Each row below holds a small network's activations on one record, seen along a few directions.
Here are examples, each followed by its value of one field, S.
The word absent means that the record has no S.
Other fields move the rows too, some of them a lot.
In the rows, 500 means zero.
Random noise pushes rows far along 16 fixed directions. That doesn't count. These rows show it; they differ only by the noise:
[667 375 401 531 639 385 425 666 436 289 566 535 584 493 405 538 519 502
 517 562 701 538 485 473 391 554 235 657 392 470 445]
[335 492 492 453 539 415 548 520 541 502 615 570 638 621 464 369 518 435
 521 394 678 437 628 324 198 429 391 502 442 499 486]
[550 470 529 495 614 679 454 464 436 627 401 474 417 641 391 470 590 400
 516 583 550 283 424 681 285 707 544 605 562 367 525]
[601 514 504 412 645 591 499 482 440 468 506 409 534 507 501 376 456 484
 615 600 482 464 625 430 691 393 539 459 385 516 575]
[439 443 452 674 513 599 524 610 499 403 404 374 565 605 430 771 468 524
 558 600 613 539 466 337 372 578 491 431 401 415 547]
[384 470 487 553 463 502 520 589 427 465 428 402 593 429 577 620 427 457
 611 393 478 410 443 600 585 782 573 419 400 570 370]
[453 431 573 472 468 766 416 533 544 359 392 599 531 493 355 445 251 392
 547 628 648 308 710 602 384 572 447 389 521 456 433]
[432 502 526 461 509 364 517 507 432 630 590 491 551 480 573 472 709 506
 509 397 700 364 292 563 551 400 402 502 492 625 416]
[236 579 374 446 779 542 488 660 574 547 320 460 476 423 380 295 346 545
 580 594 430 463 811 529 414 405 467 396 540 330 376]
[608 555 571 492 677 553 412 426 539 548 384 582 476 524 447 410 406 387
 609 494 280 492 588 571 577 547 596 625 535 412 611]
[610 469 581 201 661 505 521 329 509 419 585 422 747 502 474 360 557 293
 796 709 491 276 665 310 606 378 397 489 417 601 460]
[527 462 356 437 811 472 387 625 446 479 469 424 562 371 436 676 638 478
 502 523 445 527 403 498 593 502 367 742 456 371 517]
[451 492 301 694 603 597 440 705 387 568 453 561 609 763 572 438 605 424
 508 215 575 426 387 583 317 719 443 665 475 478 627]
[547 588 490 376 607 417 486 478 464 604 507 453 350 422 549 328 604 571
 450 569 416 540 457 550 735 381 563 467 576 531 433]
[333 572 753 386 401 345 518 449 589 524 605 745 351 397 443 199 282 471
 333 266 654 478 655 520 357 352 546 402 499 544 411]
[479 374 396 391 696 401 440 481 618 439 490 572 674 585 336 577 456 444
 627 519 475 557 725 514 278 657 456 689 432 299 457]
[558 470 652 570 469 720 435 379 488 670 328 630 418 460 475 205 461 424
 671 392 647 328 548 763 555 389 567 311 576 496 506]
[445 630 653 311 656 465 457 501 566 465 539 610 507 570 442 438 358 349
 427 441 413 389 554 412 581 402 532 656 460 531 616]

[561 648 577 332 493 296 543 504 587 356 618 536 367 640 515 500 373 513
 266 503 334 688 494 277 683 474 676 558 468 595 571] : s6
[415 528 636 435 270 591 459 333 583 474 615 652 592 352 567 558 454 393
 420 437 474 467 515 388 590 327 479 426 623 644 536] : s7
[485 456 471 455 389 418 436 465 574 469 609 665 554 592 505 600 535 521
 359 455 560 555 459 588 471 538 454 630 576 533 486] : s4
[484 555 556 546 578 310 510 609 558 439 434 592 371 429 449 346 384 525
 467 416 511 629 550 435 417 419 439 486 476 449 437] : absent
[425 479 608 563 381 507 542 411 497 511 587 496 457 414 455 635 482 498
 407 609 546 447 472 470 248 622 483 492 539 465 443] : s3
[482 560 431 440 748 538 540 591 400 598 449 319 502 630 503 592 646 411
 493 421 397 363 315 480 488 617 543 717 386 426 638] : s6
[588 473 644 577 418 296 571 391 528 400 517 475 753 357 540 589 455 360
 822 538 404 379 476 417 524 548 368 442 466 698 389] : s2
[565 403 450 370 585 721 450 490 469 518 550 516 467 649 385 504 522 574
 419 641 728 440 602 584 461 340 456 599 407 355 658] : absent
[580 629 468 536 502 261 564 531 374 599 625 496 385 427 645 221 560 634
 457 600 396 482 449 650 564 458 371 547 582 651 398] : s7
[533 499 743 279 436 483 539 524 545 348 486 525 278 441 356 358 490 433
 329 500 823 407 406 366 531 205 448 293 487 571 397] : s5
[527 605 506 514 624 677 468 554 448 538 496 558 476 472 462 243 425 407
 468 533 411 319 623 517 379 346 350 605 572 486 648] : s2
[464 465 320 378 454 589 431 549 484 467 550 506 660 436 604 516 610 430
 477 445 448 392 440 593 674 609 435 518 593 633 388] : s3
[455 510 376 409 628 507 400 662 575 430 432 705 580 626 429 294 460 345
 461 269 528 405 568 580 366 513 350 665 571 481 498] : s1
[569 584 573 474 684 457 499 621 573 466 334 561 339 615 362 407 319 501
 462 393 478 541 532 531 587 311 553 572 398 406 661] : s7
[321 576 524 563 507 545 483 514 544 580 346 579 562 458 587 495 559 329
 587 250 389 444 393 441 484 462 448 504 589 512 535] : s1
[425 588 757 396 393 397 523 355 656 459 643 610 597 440 411 586 441 400
 452 731 515 296 507 377 386 257 297 557 636 636 466] : s5
[338 666 389 782 772 458 514 678 449 659 425 417 523 504 489 534 390 627
 546 592 322 448 544 601 415 495 430 643 498 419 603] : s6
[536 533 505 609 469 599 477 517 441 448 549 498 417 397 523 500 332 568
 371 440 414 651 592 458 558 502 607 505 441 472 632] : s1
[572 412 411 367 540 672 478 571 493 376 414 490 334 514 372 421 511 460
 371 504 549 572 587 450 349 537 496 490 496 316 509] : s2
[541 479 552 506 600 562 392 646 564 279 299 576 437 288 392 581 301 362
 483 308 436 583 482 453 669 536 517 472 455 445 488] : s3
[438 416 705 277 495 562 425 382 574 510 422 621 517 434 382 692 589 232
 482 390 544 251 322 641 388 614 424 693 555 426 449] : s5
[411 502 500 545 421 495 619 600 453 505 459 436 395 696 522 448 336 623
 451 392 588 519 568 639 450 662 674 420 313 479 510] : s4
[542 468 432 353 662 653 400 398 531 611 456 532 532 477 427 391 690 434
 580 678 511 390 565 546 490 331 378 557 673 394 499] : absent
[824 298 685 403 382 680 461 247 353 468 569 480 451 374 500 494 606 319
 535 290 586 469 382 578 547 705 672 531 362 488 576] : s4

Which value of S does each new row have?
[546 448 454 434 541 622 457 516 471 400 552 528 551 551 478 517 462 417
 438 411 525 512 550 435 488 575 525 584 416 466 601] : s6
[405 568 450 741 489 550 515 591 428 556 415 440 573 360 595 486 567 438
 594 411 432 426 379 433 442 480 379 406 602 586 482] : s7
[636 503 616 460 591 519 594 246 466 657 531 356 545 543 495 437 581 462
 735 672 407 377 548 488 533 484 622 471 434 498 572] : s3
[505 631 367 462 589 387 499 459 492 559 463 492 572 456 641 181 662 357
 660 601 151 432 536 452 454 626 382 506 790 605 310] : s1
[429 400 607 407 673 444 498 439 537 468 401 406 687 244 389 703 654 263
 731 370 576 372 368 309 431 397 348 523 412 437 432] : s1
[665 425 489 688 505 399 469 577 410 396 522 497 672 443 518 591 567 456
 659 522 648 404 318 542 496 536 242 565 469 643 447] : s1
[507 510 406 498 632 659 339 483 552 638 381 637 407 444 471 495 468 500
 411 355 271 623 578 712 575 527 620 701 602 282 648] : absent
[666 458 560 501 437 424 588 369 502 359 674 435 575 532 492 538 472 523
 564 724 520 589 604 244 450 472 477 454 398 556 533] : s3
